These are the activations of a small neural network, seen along a few directions. Each row is one input.
Each table varies a few parts of the input and shows all the possible inputs, shuffled.
Descriptions start from the smaller parts, as in this example, which fits no table here: values(2) and (point or line(9) or (ring(5) and line(6))).
Shared parts are said once, and a part with two or three values counts as separate values.

Other details of the inputs shift rows strongly along three fixed directions, in all tables alike. That doesn't count.

A family of inputs:
r1: [441, -198, -352, -260, 33, 10, -10, -428, -449, -540, 119]
r2: [-206, 27, 263, -173, -104, 29, -115, -117, -317, 459, -338]
r3: [-415, -7, 252, 84, 42, 142, -78, 442, 476, 441, -154]
r4: [403, -119, -190, 13, -67, -303, 10, -487, -458, -505, 432]
r5: [-202, -60, 220, -317, 406, 517, 107, 344, 400, -427, -268]
r6: [307, 252, -136, 216, -316, -494, -72, -343, -435, 109, 187]
r7: [-183, -175, 182, -22, -192, 160, -153, -161, -283, 475, -318]
r8: [348, -164, -155, -122, 24, -258, -12, -573, -428, -645, 250]
r9: [-226, -254, 182, -423, -1, 463, -2, -207, -428, -563, -237]
r10: [449, 97, -193, 757, -120, -546, -27, -82, 418, 66, 454]
r11: [-314, 185, 252, 257, 59, 288, -21, 352, 491, 377, 13]
r12: [250, -120, -93, 217, -290, -396, -126, -261, -140, 372, 103]
r13: [395, 253, -214, 451, 114, -332, -14, 118, 563, 219, 203]
r14: [-218, -62, 167, 138, -243, 269, -172, -229, -292, 375, -327]
r15: [-44, -313, -48, -115, 491, 479, 78, 512, 324, -312, -151]
r16: [178, 96, -56, 10, -146, -387, -64, -94, -216, 336, 32]
r17: [-209, -306, 3, -722, 141, 428, 19, 47, -493, -679, -353]
r18: [-250, -29, 2, -57, 289, 461, 65, 472, 246, -513, -18]
r19: [147, 53, 4, -52, -392, -438, -66, -155, -220, 260, 39]
r20: [-248, 142, 154, 17, -184, 242, -100, -49, -444, 392, -186]
r21: [296, -46, -150, -78, 351, -159, 171, 370, 481, -568, 232]
r22: [-327, 246, 332, 290, -6, 215, 19, 484, 465, 267, -173]
r23: [-389, 100, 156, -40, -310, 232, -177, -146, -298, 333, -132]
r24: [-290, 263, 181, 283, -6, 284, 17, 517, 388, 352, -27]
r25: [-300, -305, -135, -521, 357, 427, 667, -68, -359, -524, -431]
r26: [489, -101, -327, 70, -164, -252, -4, -353, -511, -566, 133]
r27: [-196, 13, -110, -70, -231, -303, 485, -505, -481, 366, -241]
r28: [210, 100, -47, 9, -158, -260, -82, -461, -220, 303, 231]
r29: [-311, 96, 176, 56, 62, 246, 7, 613, 444, 550, -131]
r30: [-178, 277, 196, 113, 269, 211, -9, 351, 478, 464, -206]
r31: [126, -190, -128, -397, -47, -50, -37, -458, -344, -647, 101]
r32: [312, 14, -163, 158, -275, -253, -131, -488, -219, 320, 201]
r33: [147, 30, -22, -3, -403, -388, -88, -318, -274, 378, 251]
r34: [270, -178, -66, 59, 265, -256, 126, 264, 581, -426, 352]
r35: [-242, 267, 268, 298, 218, 137, -44, 311, 473, 360, -179]
r36: [154, -352, -195, -383, 32, -81, 14, -146, -275, -608, 228]
r37: [-274, 63, 224, -15, -129, 248, -139, -218, -346, 428, -148]
r38: [-349, 221, 126, -18, -371, 146, -137, 38, -382, 254, -282]
r39: [-213, -74, 174, 296, 120, 236, -72, 427, 483, 669, -111]
r40: [-430, 136, 273, 321, 8, 220, -63, 376, 460, 202, -70]
r41: [-104, -307, 98, -650, 273, 415, 35, -60, -557, -493, -377]
r42: [-510, -101, 40, -49, -101, 13, 456, -341, -271, 514, -349]
r43: [-155, -23, 30, -163, 313, 495, 95, 367, 215, -468, -46]
r44: [375, 22, -210, 422, -478, -429, -135, -502, -403, 229, 339]
r45: [228, 195, -22, 250, -83, -389, -6, -103, 443, 161, 335]
r46: [-175, -298, 140, -657, 103, 603, 35, -212, -439, -502, -193]
r47: [495, 253, -339, 764, -104, -519, -18, 86, 416, 194, 518]
r48: [482, -35, -226, 185, 321, -206, 65, -2, 474, -455, 195]
r49: [134, -270, -145, -436, -2, -142, 7, -101, -296, -672, -1]
r50: [27, 199, -158, 280, -46, -333, -41, 406, 512, 418, 270]
r51: [349, 15, -96, 2, 489, -159, 117, 55, 497, -537, 210]
r52: [-201, 34, 127, -186, -97, 138, -108, -58, -376, 521, -217]
r53: [-331, 48, 314, 35, -378, 194, -92, -116, -311, 286, -190]
r54: [261, 129, -286, 88, 196, -230, 56, 152, 325, -687, 297]
r55: [361, 179, -82, 564, -7, -586, 2, -129, 329, 0, 505]
r56: [382, -330, -187, -229, 92, -137, 13, -270, -321, -610, -18]
r57: [-253, -237, -4, -391, 512, 535, 105, 545, 312, -588, -114]
r58: [337, 95, -141, 132, 115, -301, 91, 30, 330, -607, 310]
r59: [244, 83, -210, 105, 131, -300, 26, 22, 304, -694, 288]
r60: [228, 206, -141, 7, -137, -242, -71, -309, -200, 311, 165]
r61: [-224, -298, 249, -254, 512, 469, 139, 479, 520, -486, -122]
r62: [345, -74, -278, -231, 24, -111, -2, -431, -573, -591, 215]
r63: [269, 82, -351, 84, 167, -188, 50, 93, 266, -651, 425]
r64: [306, 73, -164, -106, 319, -57, 149, 200, 439, -572, 206]
r65: [162, 126, -16, 356, -111, -436, -5, 229, 530, 500, 407]
r66: [175, 216, 25, 278, -45, -468, 18, 232, 547, 272, 213]
r67: [139, 166, -145, 238, -581, -475, -158, -456, -431, 177, 377]
r68: [-201, -17, 248, -180, -135, 15, -109, -61, -330, 466, -336]
r69: [360, 143, -228, 114, 171, -249, 114, 145, 336, -606, 326]
r70: [267, -81, -135, 184, -278, -347, -133, -351, -235, 391, 198]
r71: [-482, -148, -16, -40, 846, 654, 744, 708, 834, -229, -238]
r72: [-295, 310, 242, 285, 14, 234, 30, 572, 440, 310, -155]
r73: [376, 84, -164, 351, -457, -462, -107, -442, -416, 73, 105]
r74: [-122, -23, 87, -70, -183, 143, -132, -29, -355, 469, -394]
r75: [-246, 91, 164, 108, 239, 195, -15, 511, 400, 575, -125]
r76: [-230, 47, 116, -233, -278, 148, -79, 24, -333, 465, -188]
r77: [493, -151, -355, 179, 389, -210, 96, 210, 444, -456, 377]
r78: [-374, 258, 229, 56, 103, 228, -71, 360, 546, 334, -245]
r79: [-226, -164, 11, -728, 99, 541, -12, -103, -506, -624, -395]
r80: [267, -325, -101, -328, 257, -63, 53, -272, -277, -548, 227]
r81: [-236, -112, 266, -151, -128, 64, -119, -129, -308, 496, -243]
r82: [-204, 52, 151, 259, 187, 225, -38, 602, 506, 567, -304]
r83: [-325, 56, 182, -209, -293, 11, -155, -33, -267, 366, -318]
r84: [-309, 54, 257, 9, -359, 264, -84, -82, -350, 337, -98]
r85: [-214, 319, 187, 289, 241, 175, -29, 405, 449, 381, -161]
r86: [-259, 140, 288, 36, -198, 131, -104, -114, -382, 323, -315]
r87: [-290, -139, 128, -365, -84, 374, -37, -56, -479, -591, -311]
r88: [-187, -352, -32, -719, 123, 397, 22, 105, -493, -680, -345]
r89: [417, 151, -242, 684, -64, -452, -64, -83, 452, 244, 493]
r90: [-305, -320, 168, -295, 525, 464, 80, 453, 467, -596, -137]
r91: [146, -196, -173, -436, -15, 46, -16, -415, -382, -634, 188]
r92: [164, 236, -132, 437, -189, -526, -96, -132, 341, 28, 412]
r93: [376, 152, -321, 321, -382, -372, -144, -402, -356, 242, 227]
r94: [154, -98, -277, -468, 0, 75, 0, -277, -385, -638, 117]
r95: [-248, -68, 284, -141, -95, 74, -124, -185, -298, 485, -245]
r96: [569, 43, -378, 366, 255, -318, 70, 68, 382, -557, 332]
r97: [-228, 45, 259, -135, -105, 170, -121, -294, -243, 464, -252]
r98: [-346, -38, 162, -186, -263, 126, -150, -79, -286, 440, -136]
r99: [-162, -61, 162, -14, -187, 255, -160, -278, -229, 457, -329]
r100: [-203, 42, 143, -241, -313, 57, -71, 89, -333, 432, -303]
r101: [255, 97, -57, 509, 49, -418, -31, 298, 617, 415, 130]
r102: [214, 255, -157, -26, -377, -294, -72, -309, -229, 313, 212]
r103: [-175, 46, 148, 101, -244, 223, -159, -159, -318, 349, -419]
r104: [-224, -245, -159, 87, 721, 214, 741, 335, 776, -376, 84]
r105: [-223, -108, 216, -170, -115, 127, -110, -100, -343, 538, -157]
Each input here is: ring(5) and (point or (line(4) and line(5))).
Q: The inputs of r97 and r51 match in every part but the ring(5) part. If r34 is changed in the same way as r97 into r51, which row does it become?
A: r19
Q: The inputs of r41 and r52 match in every part but the ring(5) part. If r82 is changed in the same way as r41 into r52, which row does it become?
A: r15
Q: A walk changes only the ring(5) part. It starts at r72 and steps to r24. List the rest of the walk in order.
A: r84, r53, r22
Q: Which other rows does r8 become when the line(4) part takes its other values? List them by row number.
A: r9, r14, r92

A family of inputs:
r106: [42, -36, -6, 27, 221, -121, 155, 177, 402, -203, 236]
r107: [145, -65, 3, 130, 300, 13, 37, 139, 413, -231, 247]
r108: [-163, -197, 189, -144, 386, 524, -15, 184, 170, -358, -228]
r109: [139, -46, -72, 209, 312, -30, 140, 336, 504, -91, 58]
r110: [247, -74, -167, -206, -16, -294, 131, -256, -233, -333, 80]
r111: [194, -187, -207, -77, 14, -164, 101, -100, -61, -154, 149]
r112: [133, -43, -40, 64, 252, -173, 108, 135, 417, -319, 162]
r113: [286, 129, -128, 13, -721, -472, -373, -482, -758, 279, 144]
r114: [170, -9, -125, 48, 319, -32, 125, 59, 236, -223, 128]
r115: [-693, -3, 354, -208, 227, 595, 111, 501, 357, 481, -474]
r116: [-484, -137, 227, -312, -62, 517, 9, 20, -492, 414, -571]
r117: [-102, 320, -19, 469, -160, -229, 27, 160, 460, 660, 159]
r118: [252, -23, -93, 124, 272, -44, 77, 79, 303, -229, 115]
r119: [162, -7, -137, 75, 57, -82, 106, -69, 22, -306, 77]
r120: [133, 156, -27, 419, -275, -420, -131, -109, 101, 574, 132]
r121: [31, 281, 8, 448, -403, -358, -134, -209, 4, 519, 106]
r122: [133, -64, -92, 36, -19, -80, 61, -165, -103, -370, 224]
r123: [-74, -110, 137, -298, 211, 517, -212, 215, -52, -532, -152]
r124: [-410, -219, 193, -621, -288, 566, -114, -428, -954, 216, -540]
r125: [-498, 483, 377, 398, -343, 263, -335, 452, 277, 946, -263]
r126: [134, -163, -61, 62, 217, -38, 76, 118, 228, -282, 201]
r127: [264, -108, -300, -272, -212, -219, 102, -583, -786, -485, 84]
r128: [-172, -202, 3, -492, 213, 256, 215, -33, -287, -355, -248]
r129: [130, 325, -18, 109, -501, -495, -268, -143, -167, 381, 176]
Q: What do these inputs look like to the network?
A: values(4) and (point or ring(5))
Q: Which other rows does r118 become when the values(4) part takes its other values? List them by row number.
A: r109, r110, r119
Q: Which other rows does r124 become when the ring(5) part takes its other values? List them by row number.
A: r107, r108, r114, r118
Q: List by row number the other rows that have the values(4) part in common with r119.
A: r117, r121, r122, r125, r127

A family of inputs:
r130: [201, -21, -96, 51, 148, 20, -25, 13, 87, -443, 208]
r131: [-463, 44, 266, 107, 225, 450, 87, 388, 459, 356, -301]
r132: [-5, 98, -11, 270, -208, -231, -21, -74, 86, 535, 95]
r133: [-192, -100, 181, -368, -395, 306, -264, -287, -828, -131, -328]
r134: [-415, 24, 239, 12, 189, 395, 90, 292, 309, 273, -295]
r135: [256, -52, -113, -51, 95, -32, -57, -73, -7, -402, 196]
r136: [78, 234, -46, 403, -381, -506, -61, -166, 62, 808, 194]
r137: [261, -73, -97, -94, 104, -51, -95, -34, 24, -401, 172]
r138: [111, 130, 6, -29, -503, -278, -325, -339, -450, 366, 16]
r139: [-387, -19, 207, 67, 196, 485, 50, 359, 280, 331, -362]
r140: [109, -88, -95, -70, 269, -5, 153, 103, 132, -273, 19]
r141: [-259, -120, 164, -331, -156, 490, -156, -188, -655, -196, -329]
r142: [225, -98, -156, -35, 122, -263, 129, -54, 58, -228, 234]
r143: [-182, -149, 161, -486, -405, 298, -304, -348, -907, -142, -355]
r144: [-454, 41, 279, -19, 283, 430, 121, 409, 401, 278, -318]
r145: [256, -44, -184, 59, 123, -210, 119, -43, 99, -218, 153]
r146: [138, -61, -111, -87, 208, -137, 179, -34, 121, -358, 137]
r147: [135, 289, -84, 345, -376, -529, -48, -202, -57, 771, 106]
r148: [245, -60, -190, 81, 121, -178, 116, -45, 95, -230, 147]
r149: [135, -162, -104, -86, 245, -71, 153, 61, 139, -334, 148]
r150: [94, -24, -18, 10, 9, 77, -96, 15, -81, -460, 87]
r151: [-21, 138, 22, 245, -162, -266, 0, -1, 144, 575, 84]
r152: [-16, -1, -2, 58, 259, 15, 166, 171, 383, -143, 53]
r153: [151, 76, -218, -53, -11, -211, 89, 75, 105, -335, 236]
Q: What do these inputs look like to the network?
A: point or ring(8) or (values(3) and line(5))
Q: Which other rows does r139 become when the values(3) part takes its other values? List them by row number.
A: r131, r132
Q: List by row number the other inputs of the same sort as r143.
A: r130, r133, r135, r137, r138, r141, r150
